Each row has a name. After each piece below comes the name of the row it's from, unless a question asks for something else. Each question is about the rows just above it.

z_242: [128 128 134 128 134 128 134 129 129 134 127 128 128 128]
z_11: [196 186  56 128  56 129  58 128 127  56 128 195 126 135]
z_801: [128 127 127 127 127 125 127 125 125 127 126 125 131 127]
z_868: [128 127 127 128 127 125 127 125 125 127 131 129 131 129]
z_946: [123 124 133 128 133 128 133 128 128 133 128 124  55 123]
z_602: [ 60  69 199 129 199 128 128 130 130 199 127  62 129  58]
Count of [134] in z_242: | 4
What comes right after [62] in the named rows? | [129]
Which row holds [123 124 133 128 133 128 133 128 128 133 128 124  55 123]? | z_946
Count of [127] in z_868: | 5
q: [196 186  56 128  56 129  58 128 127  56 128 195 126 135] | z_11
Times [128] occurs in z_242: | 7
How many times does z_801 hold [127]? | 7

z_281: [133 147  77  90  74 157 109 153  73 107 118 131 119 106 123 107 107 165
 106  86 145 148 106 134 143 101 154  97 118 112  64 157 106 103 141  88
 149 118  95 138 122 125 131  95 165  85 105 108 101  91]
z_868: [138  97 143 115 141 166 155 108 112  84 117 163  85 182 142 156  99  91
 102  84  84 146 133 124  91 157  91  96  86 142 116  85 147 157  86 108
 111 155 166 155 147 139 154 157 148 147 102 127 105 143]
z_229: [131  87 176 143 176  82 159 120 154 107 124 147 100 176 140 162 121  68
 122 180 139 123 146 119  86 167  76 123 101 148 195  87 156 165  83 139
  96 153 163 136 144 138 141 172 110 172 123 114 129 164]
z_668: [148 119 100  83  99 127 141 174  65  71 116 172  83 105 137 115  84 126
  85 127 127 167 113 132 109 137 115  70  80 131 107 133 128 138 104  73
 129 150 118 109 144 140 162 131 186 113 115  80  84 116]
z_242: [127  85 141 105  80 127 119 107 167  86 116 100 167 113  71 162 174  65
 110 186 138 126 137 137  80 129  84 118 167 116  83 113  99 140 128 172
 132 150 127 115 148 131  84  70 131  83 133 104  73 144]
z_405: [148 119 100  83  99 128 142 175  66  72 108 173  84 105 137 143  85 127
  86 128 128 167 114 132 111 138 116  71  81 131 108 134 129 139 105  73
 130 150 118 168 144 141 163 132 186 114  86  81  84 116]
Times [109] occurs in z_668: | 2
Put [116  84  80 115 113 186 131 162 140 144 109 118 150 129  73 104 138 128
 133 107 131  80  70 115 137 109 132 113 167 127 127  85 126  84 115 137
 105  83 172 116  71  65 174 141 127  99  83 100 119 148] back in order: which row is it? | z_668
Times [84] occurs in z_868: | 3
Times [115] occurs in z_668: | 3
Times [138] occurs in z_281: | 1

z_405: [140 128 124 117 144]
z_242: [124 118 129 124 126]
z_868: [110 140 135 140 149]
z_229: [117 162 112 113 167]
z_281: [125 147 124 125 154]
z_11: [130 134 134 109 128]
z_668: [143 134 139 128 141]
z_602: [ 92 141 128 100 146]
z_874: [138 110 130 163 107]
z_564: [162 112 117 167 114]
Which row holds these entries in another order? [113 167 117 162 112] | z_229
What comes right after [113] in the named rows? | [167]
Right after [118] comes | [129]

z_242: [ 97 128 197 140 141 127 127 103]
z_281: [156 115  79 140 116 127 127  84]
z_946: [137 116 113 137 113 125 126  71]
z_801: [112 118 184 131 141 138 124 167]
z_564: [155 114  65 138 115 125 126  73]
z_874: [126 113 101 134 121 132 127  90]
z_11: [136 113 199 132 144 122 126 155]
z_405: [152 116  78 137 113 125 126  91]
z_668: [108 115 187 132 139 122 124 147]
z_602: [125 115  95 134 118 133 126  82]
Times [127] occurs in z_281: | 2
The entry that follows [187]: | [132]
Times [137] occurs in z_946: | 2
How many times does z_874 hold [135]? | 0
q: [108 115 187 132 139 122 124 147] | z_668

z_229: [135 116 125 101 128 122 130 110 137 100 125 121  99 101 120 130 139 121
 123 132 148 131 144 117 138 148 149 152 102 101 146 131]
z_281: [134 115 126 101 129 122 133 105 136 101 125 121 105  99 119 127 139 122
 125 126 149 128 142 119 141 146 148 149 103 104 146 130]
z_11: [123 100 128 121 131 146 101 101 116 132 120 131 148 110 130 125 137 102
 148 152 130 117 121 122 149  99 138 135 139 144 107 125]
z_668: [136 135 134 118 138 137 139 116 134 117 121 102 138 121 144 153 148 129
 135 138 149  74 118 120 129 121 100 149  92 127 117 116]
z_801: [151 133 123 107 139 159 162 122 123 136 109 121 126 138 144 152 142 138
 131 137 157  74 103 134 136 128 114 150 100 131 115 120]
z_242: [135 108 127 104 133 125 135 114 154  91 129 116 120 110 124 116 126 112
 132 151 142 139 148 129 152 133 162 154  99  89 138 133]
z_868: [135 116 125 101 128 122 130 110 137 100 125 121  99 101 120 130 139 121
 123 132 148 130 144 117 138 148 149 152 102 101 146 131]
z_874: [135 108 127 104 133 125 135 114 154  91 129 116 120 110 124 116 126 112
 132 151 142 139 148 129 152 141 162 154  99  89 138 127]
Which row holds these entries in another order? [131 125 131 102 144 130 130 101 123 121 110 137 101 149 120 117  99 125
 132 148 148 138 122 152 116 135 128 121 146 101 139 100] | z_229
Which row holds [136 135 134 118 138 137 139 116 134 117 121 102 138 121 144 153 148 129
 135 138 149  74 118 120 129 121 100 149  92 127 117 116]? | z_668

z_874: [ 93 156 146 134 105 136  75 174 125 153 184 113 135 121 131 140 175 161
 133 100  94 168 124 158 170 114 143 104 114 130  99 150  97 119 140 139
 129 150 130  92 160  97  67 116 107 108 142  98 134 139 116 179 168 119
 151]
z_602: [135 130 156  68 125 150  97 161 170 114 153 100  94  97 139 116  67 131
 115 116 133 119 113 130  75 119 136 121 139  93 124 179 105 142 160 140
 174 184 146 158 168 134 151 134 143 100  98 108 150 104 140 107 129 168
 175]
z_242: [ 92 113  97 119 116 136  93 160 124 168 168  67 140 105  99 135 130 174
 125 142 104 134 134 151 158 156 153 121 179  97 116 130 140 139 146 129
 107 143 119 131  75 115 175  94 161 108 100 139 133 150  98 114 150 170
 184]
Which row holds these entries in another order? [184 170 150 114  98 150 133 139 100 108 161  94 175 115  75 131 119 143
 107 129 146 139 140 130 116  97 179 121 153 156 158 151 134 134 104 142
 125 174 130 135  99 105 140  67 168 168 124 160  93 136 116 119  97 113
  92] | z_242
How many times does z_602 hold [109]? | 0
Times [121] occurs in z_602: | 1
[ 67  75  92  93  94  97  97  98  99 100 104 105 107 108 113 114 115 116
 116 119 119 121 124 125 129 130 130 131 133 134 134 135 136 139 139 140
 140 142 143 146 150 150 151 153 156 158 160 161 168 168 170 174 175 179
 184] is which row reordered? | z_242
Count of [113] in z_874: | 1
q: [ 92 113  97 119 116 136  93 160 124 168 168  67 140 105  99 135 130 174
 125 142 104 134 134 151 158 156 153 121 179  97 116 130 140 139 146 129
 107 143 119 131  75 115 175  94 161 108 100 139 133 150  98 114 150 170
 184] | z_242
Put [175 168 129 107 140 104 150 108  98 100 143 134 151 134 168 158 146 184
 174 140 160 142 105 179 124  93 139 121 136 119  75 130 113 119 133 116
 115 131  67 116 139  97  94 100 153 114 170 161  97 150 125  68 156 130
 135] back in order: which row is it? | z_602

z_602: [121 127 133 160 151 116 140 128 121 132 114 110 151 141 126 118 107 138
  90 158 124 116 146 126 138  90 153 115 109 126 130  99  88 116 102 101
 117 132  91 144 138  88 126 142 163 150 115 103 145 147]
z_281: [130 147 122 117 157 137 129 117 130 138 125 126 126 146 133 119  79 126
 110  89 106 117 142 122 152 109 119 138  86 147 165 142 126 125 102 109
 100 131 135 116 144 141 126 135 135 113 143 137 140 119]
z_405: [130 147 122 117 157  89 129 117 130 138 125 126 126 146 133 119  79 126
 110  89 106 117 142 122 152 109 119 138  86 147 165 142 126 125 102 109
 100 131 135 116 149 165 118 159 120 115  91 127 153 131]
z_946: [130 144 143 126 137 138 119 116 117 102 106 135  89 146 113 138  86 133
 122 147 126 125 126 100 142  89 117 109 130 122 125 110 152 125 142 135
 109 157 140 131 141 119 119  79 165 147 126 117 129 135]
How many times does z_946 hold [117]? | 3
[137 122 102 122 135 130 100 119 147 126 106 137 126 117 142 117  86  89
 144 147 109 129 138 110 140 126 152 125 126 157 113 119 117  79 133 135
 119 143 109 138 146 131 126 141 135 142 130 125 165 116] is which row reordered? | z_281
Times [138] occurs in z_602: | 3

z_11: [122 142 133 122 127  91 121]
z_801: [ 59 129 140  94  81 140 140]
z_564: [ 99  90 105  90 105 112 105]
z_242: [ 69 138 148  93  94  81 104]
z_874: [ 90 105  90 100 112 105 105]
z_281: [100 147 146 106 117  96 109]
Times [91] occurs in z_874: | 0
Put [ 91 121 122 122 127 133 142] back in order: which row is it? | z_11
Right after [117] comes | [96]
[ 90  90 100 105 105 105 112] is which row reordered? | z_874
Put [ 90  90  99 105 105 105 112] back in order: which row is it? | z_564
How many times does z_801 hold [141]? | 0

z_946: [130 140 126 112 137 108 124 126 108 124 113 126 136 103 112 134 137 121
 133 102 158 114 124 125 108 117 162 136 127 124 108 127 121 141 150 126
 131 143 124 124 124 124 123 140 174 126 147 132 150 146 142 130 106 101
 144 141 170 107 105 124 121]
z_602: [125 129 129 132 126 120 125 115 120 132 126 128 107 170 136 131 124 118
 130 134 126 125 137 133 109 135 189 115 126 130 126 123 128 126 122 122
 127 121 136 114 111 131 130 117  92 131 123 131 122 124 137 115 115 144
 131 125 144 132 125 129 130]
z_564: [126 128 125 130 126 128 126 122 114 126 130 122 122 126 133 113 128 130
 129 134 124 127 128 128 143 126 167 128 127 127 131 131 133 127 123 132
 129 127 139 130 129 128 123 126 167 128 122 129 122 132 133 135 138 159
 121 125 130 134 137 133 133]
z_11: [123 117 132 143 125 125 135 146 150 131 132 119 124 174 132 117 123 136
 142 144  95 144 129 110 148 137 146 123 128 140 119 133 134 117 114 121
 128 120 144 121 142 129 134 122 102 132 110 128 114 122 145 126  94 110
 123 111 100 147 146 122 134]
z_868: [120 118 122 136 128 137 132 132 145 124 124 125 147 126 124 131 130 130
 135 115 127 139 124 118 137 128 140 132 132 128 132 137 139 134 123 132
 124 133 145 123 150 138 125 120 169 117 116 137 122 131 142 142 101 132
 118 119 151 132 143 119 130]
z_874: [125 119 131 130 134 133 136 141 128 130 133 120 124 124 112 137 133 147
 159 106 133 139 116 112 138 127 157 127 128 142 129 135 131 139 132 123
 126 135 145 120 147 126 124 131 179 128 128 146 133 133 151 128  88 105
 135 119 146 132 131 120 124]
z_242: [125 134 124 128 128 121 132 113 123 130 123 126 135 175 139 130 125 102
 126 137 129 102 142 141 105 131 187 123 128 121 133 123 129 137 124 129
 130 126 130 124 108 134 130 120  98 126 125 124 123 128 140 121 121 155
 125 134 154 122 124 130 130]
Count of [125] in z_602: | 5
Times [133] occurs in z_11: | 1
Count of [108] in z_946: | 4
Times [132] occurs in z_11: | 4

z_602: [125 123 127 132 130 132 120 122 133 131 128 121 132 119 127 128 132 125
 128 125 119 121 117 124]
z_11: [129 113 140 124 125 136 117 129 124 144 132 115 123 141 111 105 141 116
 141 132 141 122 132 125]
z_564: [130 116 119 129 122 106 129 141 129 136 131 103 112 117 136 121 145 132
 117 127 134 108 120 124]
z_668: [131 133 126 128 126 118 126 135 129 128 132 126 131 123 131 127 126 131
 126 129 126 133 132 127]
z_946: [130 124 139 126 125 131 124 130 132 136 127 120 126 134 120 117 133 123
 134 124 128 128 136 127]
z_229: [141 139 126 122 118 117 112 143 128 137 143 117 131 118 135 127 127 127
 125 136 119 142 136 129]
z_801: [116 124 115 121 149 120 106 130 120 109 131 131 118 117 120 119 147 108
 137 124 110 112 100 151]
z_281: [126 124 139 124 129 131 111 130 126 153 137 104 139 133 122 114 130 125
 142 122 107 131 126 115]
z_242: [116 124 119 122 141 120 106 132 117 117 127 129 131 137 129 136 112 108
 145 134 121 130 103 129]
z_874: [116 124 115 121 149 120 106 130 120 109 131 131 130 132 129 129 120 119
 140 136 120 119  90 132]
z_405: [120 113 136 140 147 130 118 127 129 130 140 133 127 131 130 125 131 124
 130 118 118 124 123 125]
z_868: [133 113 140 124 125 136 117 129 124 144 132 115 123 141 111 105 141 116
 141 132 141 122 141 125]
Put [125 132 122 141 132 141 116 141 105 111 141 123 115 132 144 124 129 117
 136 125 124 140 113 129] back in order: which row is it? | z_11
q: [116 124 115 121 149 120 106 130 120 109 131 131 118 117 120 119 147 108
 137 124 110 112 100 151] | z_801
Which row holds these entries in another order? [129 103 130 121 134 145 108 112 136 129 137 131 129 127 117 117 132 106
 120 141 122 119 124 116] | z_242
Count of [119] in z_874: | 2

